A small network was shown many inputs. Here are its activations along a few directions, one row for each input.
Each table varies a few parts of the input and shows all the possible inputs, shuffled.
A made-up example of a description, with smaller parts first: one of 2 separate values, together with either a single point or one of 9 places along a line or (one of 6 places along a line, together with one of 8 places around a ring).
Shared parts are said once, and a part with two or three values counts as separate values.

Table:
row 1: [-3.91  4.26 -1.30  8.15  5.01  6.43 -2.92 -3.80 -1.42  4.32 -0.81]
row 2: [ 0.04  5.09  4.12  7.08  1.40 -1.59  0.45  1.68  1.19  2.91 -7.64]
row 3: [-2.96  2.76  0.75  5.62 -6.20 -2.93 -2.42  3.90 -1.21 -4.34 -5.44]
row 4: [-1.34 -1.92  1.62 -5.95 -1.37 -1.41  1.92 -1.11 -3.02 -6.23  6.15]
row 5: [-1.27  5.43  3.58  8.05  2.91  3.75 -1.34  1.82  4.66  2.51 -0.91]
row 6: [ 5.60 -3.56  0.20 -4.08  3.08  4.13  3.70 -1.18  3.24  3.64 -0.61]
row 7: [ 0.42 -2.38 -0.34 -6.21 -3.77 -5.29  1.85  1.33 -4.51 -1.86  4.40]
row 8: [ 2.59 -6.18 -3.11 -5.22 -3.99  2.68  0.65  1.51  0.48 -3.75  1.64]
row 9: [-4.29  3.12  0.18  6.55 -4.72  2.36 -4.21  4.08  2.30 -4.72  1.24]
row 10: [ 0.82 -6.43 -0.11 -6.29 -4.65 -3.49 -1.05  1.85 -0.01 -1.05  1.99]
row 11: [ 3.53  0.22  2.96 -4.97  3.33 -3.91  4.85 -1.32 -1.79  5.51  2.13]
row 12: [ 3.93 -3.85  3.19 -5.03  2.45 -2.13  1.97 -0.83  2.71  6.32 -0.24]
row 13: [ 1.84  0.67  4.95 -4.66  5.67  0.02  4.91 -3.89 -0.30  1.10  3.93]
row 14: [ 1.85 -2.71  0.18 -2.44  4.96  2.50  6.99 -3.51  3.40  1.85  2.74]
row 15: [-6.93  2.04 -4.73  6.57 -2.71  5.03 -5.74 -1.56 -3.71 -2.87  1.31]
row 16: [-1.22 -5.34 -3.14 -3.60 -2.07  1.01  3.95 -0.74  0.63 -5.51  4.98]
row 17: [-0.58  3.13 -6.12  2.73 -3.53 -4.33 -8.26  1.82 -2.55 -2.63 -6.21]
row 18: [ 1.89  5.64 -2.84  3.69  4.19 -2.84 -5.29 -0.05 -0.09  4.81 -8.66]
Question: Changing only one part turns row 2 into row 3. The same change can be made to row 18. Which row results?
Answer: row 17
Question: What is each input in this table made of?
Answer: one of 2 separate values, together with either one of 4 places along a line or one of 5 places around a ring

Table:
row 19: [ 1.32  3.78 -0.26  6.39  2.67 -1.39 -0.68  0.18 -0.29  8.73 -8.17]
row 20: [ 0.87 -3.88 -4.05 -8.79 -2.72 -4.32  0.59 -0.42 -4.64 -5.35  2.76]
row 21: [-6.27  1.91  0.89  7.07 -6.69 -0.32 -3.02  3.78 -2.14 -5.87  0.54]
row 22: [ 3.62  0.24  4.98 -6.14  4.17 -3.39  2.38  0.08  3.12  2.62  4.55]
row 23: [-0.44  7.29  3.21  4.89  3.02 -2.13 -4.66  2.02  2.86  2.40 -1.84]
row 24: [ 5.68  0.13  4.54 -4.58  5.48  1.33  7.23 -0.95  4.07  0.27  1.58]
row 25: [-1.64 -3.08  0.50 -6.59 -5.07 -5.00  3.68 -0.22 -4.82 -6.38  5.44]
row 26: [-4.50  5.97 -1.03  8.75  7.72  8.30 -1.99 -5.55 -0.89  4.72  1.26]
row 27: [-2.22 -1.10 -5.49  4.62 -4.38  3.93 -6.80  2.99  1.78 -2.75 -2.77]
row 28: [-3.25  3.20 -5.74  2.26 -3.86 -3.04 -6.49  1.56 -4.85 -5.49 -3.65]
row 29: [-1.06  1.05 -7.40  3.05 -3.28  0.23 -7.54  0.54 -1.18 -3.87 -4.13]
row 30: [ 5.41 -3.25  1.46 -4.62  3.82 -2.63  6.40 -1.79 -0.04  8.94 -1.83]
row 31: [-5.75  4.03 -1.23  4.48 -6.21 -3.72 -3.40  1.76 -5.03 -6.53 -1.00]
row 32: [ 0.28  4.37  1.96  7.78  5.09  1.46  1.96 -1.26  3.36  4.07 -8.32]
row 33: [-2.17 -5.22  2.65 -3.99 -5.55 -1.60  4.07  1.82 -1.92 -5.70  7.02]
row 34: [ 1.60  7.16  2.77  6.45  4.34  2.60  0.20  1.00  3.82  0.05 -4.77]
row 35: [-0.43 -1.05  0.73 -2.27  8.87  7.01  5.07 -7.49 -0.63  4.99  7.66]
row 36: [-0.63 -6.60  0.97 -4.55 -5.48  2.32  3.22  1.66  1.91 -3.50  6.34]
row 37: [ 4.36 -2.65  3.71 -3.24  6.24  0.20  9.02 -3.22  3.62  4.29 -1.99]
row 38: [ 1.91 -8.21 -3.78 -6.41 -3.24  2.65  0.28  1.03  2.02 -2.56  3.67]
row 39: [ 3.07 -6.04 -5.71 -7.99 -2.14 -1.05 -0.47 -1.44 -0.96 -3.71  2.27]
row 40: [ 0.46  4.22  2.67  3.97  1.34 -1.90 -6.13  1.11 -0.55  7.04 -5.43]
row 41: [ 4.53 -2.82  4.43 -7.05  2.49 -3.15  0.94 -0.83 -0.29  7.25  0.95]
row 42: [-4.74  0.54 -0.78  6.50 -6.63  3.60 -3.87  3.61  1.67 -3.69 -0.13]
Question: What is each input in this table made of?
Answer: one of 2 separate values, together with either a single point or one of 5 places around a ring or one of 6 places around a ring
Question: Changing only the choice among 2 separate values turns row 30 into row 19. The same change can be made to row 37. Which row results?
Answer: row 32
Question: Which other rows does row 42 become when the place on the ring of 6 takes its other values? List them by row number.
Answer: row 21, row 27, row 28, row 29, row 31
Question: Which other rows does row 33 become when the place on the ring of 6 takes its other values? List them by row number.
Answer: row 20, row 25, row 36, row 38, row 39

Table:
row 43: [ 4.50  2.10  4.04 -4.61  5.42 -3.37  3.81 -1.97 -1.29  4.06 -1.12]
row 44: [-0.67  1.52 -1.56  3.00 -2.30 -3.70 -0.14  3.32 -0.95 -3.53 -4.54]
row 45: [-3.12 -0.15  5.60  1.30  0.49  3.24  4.84 -1.47  0.32 -3.35  8.55]
row 46: [-1.07  0.74 -2.40  2.26 -3.04  1.21 -2.42  0.37  0.17 -6.03 -3.83]
row 47: [-6.49  4.88  4.13  6.76  0.02  4.41  0.81  0.91  0.59 -2.69  3.76]
row 48: [ 1.00 -3.54 -1.49 -4.43 -2.45  0.88  1.93 -0.81  0.30 -6.22  0.55]
row 49: [ 2.44  6.33  2.78  2.07  4.86 -2.71 -0.53 -0.81 -1.34  4.08 -5.14]
row 50: [-2.10  2.06 -4.84  4.62  4.29  3.55 -0.84 -4.48 -0.91  1.79 -1.79]
row 51: [ 1.56  2.47  2.07  3.68  1.74 -0.95 -1.21  1.66  5.36  3.26 -3.57]
row 52: [ 0.79 -2.66  1.70 -4.03 -4.27 -4.40  1.98  0.81 -1.88  1.17  1.13]
row 53: [-1.33  1.72  0.52  2.70 -4.87 -3.83 -2.40  1.88 -1.95  1.24 -3.15]
row 54: [ 0.93 -2.36 -3.63 -4.69 -2.13  0.82 -1.09  0.35 -0.86 -2.50  5.10]
row 55: [-1.19  1.90 -4.50  2.00 -2.71  1.17 -5.41  1.49 -0.97 -2.31  0.63]
row 56: [-0.13 -2.07 -3.96 -2.10  4.84  3.21  3.48 -5.68 -0.82  1.66  2.42]
row 57: [ 1.44 -2.81 -0.52 -3.72 -1.69 -4.18  4.28  2.23 -0.83 -3.64 -0.19]
row 58: [-0.61 -3.75  0.05 -5.30 -1.21 -2.56 -2.95  0.11 -2.32  0.81  3.43]
row 59: [-2.69  0.55 -1.01  1.43 -1.80 -2.09 -7.25  1.14 -2.39  0.91 -0.89]
row 60: [ 2.59 -4.66  0.40 -2.32  1.53  5.19  2.16 -0.33  2.20  4.00  1.17]
row 61: [ 3.50 -1.76  3.23 -3.17  2.31 -1.43  3.17  0.59  5.49  3.24  0.51]
row 62: [ 0.66 -0.50 -0.59  4.55  0.98  5.55 -2.21  0.71  2.09  4.04 -3.01]
Question: What is each input in this table made of?
Answer: one of 2 separate values, together with either a single point or one of 4 places along a line or one of 5 places around a ring
Question: A walk changes only the place on the line of 4. It starts at row 49 and steps to row 51. List the rest of the walk in order.
Answer: row 62, row 50
Question: List by row number the other rows that have the choice among 2 separate values in common with row 60.
Answer: row 43, row 45, row 48, row 52, row 54, row 56, row 57, row 58, row 61

Table:
row 63: [-0.25 -1.79  2.93 -1.36  1.80  1.42  3.59  1.80  0.58 -2.43  5.61]
row 64: [ 4.79 -2.34  0.09 -5.09  4.06  1.11  2.83 -3.39 -2.25  4.14 -0.78]
row 65: [-0.60 -2.31  1.04 -1.63 -6.33 -1.18  3.57  0.96 -0.92 -7.27  2.91]
row 66: [ 4.35 -0.88  1.89 -7.57 -1.70 -9.65 -0.68  2.67 -0.87  0.91 -0.95]
row 67: [-0.10 -2.76  2.13 -2.86  1.78  0.13  5.43 -1.53  3.92  1.88  4.90]
row 68: [ 1.85  3.08 -4.06  5.45  0.32  1.62 -1.14  2.73  3.66  0.33 -6.91]
row 69: [ 2.51 -3.00 -1.54 -3.58  3.20  2.65  1.13 -3.63  1.42  3.94  4.77]
row 70: [-4.51  5.72  0.38  5.06  1.55  0.05 -3.35 -1.16 -2.35 -0.51 -1.47]
row 71: [-1.60  4.06  2.04  6.11 -2.04  0.79 -3.56  2.09 -1.41  2.06 -0.61]
row 72: [-0.28  0.26 -0.23  6.21  0.19  0.75 -4.18  0.65  3.17 -0.13 -6.11]
row 73: [-2.55 -5.17 -7.39 -3.09 -4.28 -1.19 -2.98  0.00 -4.31 -2.69  1.50]
row 74: [ 0.12 -1.99 -1.23 -3.76 -1.48  4.42 -1.47 -0.13  1.36 -4.35  2.39]
row 75: [-3.49  7.25 -2.01  5.60  2.84 -1.08 -2.31 -2.53 -3.40 -0.93 -1.66]
row 76: [-2.46  1.97  2.17  4.90 -2.51  1.56 -4.02  2.82  1.17  2.98 -2.93]
row 77: [ 2.21 -2.08  3.78 -4.37  2.61 -1.40  7.13 -1.34  0.23  2.08 -0.66]
Question: What is each input in this table made of?
Answer: either a single point or one of 6 places along a line or (one of 2 separate values, together with one of 4 places along a line)
Question: A walk changes only the place on the line of 6. It starts at row 68 and steps to row 72. List the rest of the walk in order.
Answer: row 76, row 71, row 70, row 75
Question: Which other rows does row 74 become when the place on the line of 4 takes its other values? List them by row number.
Answer: row 64, row 69, row 73
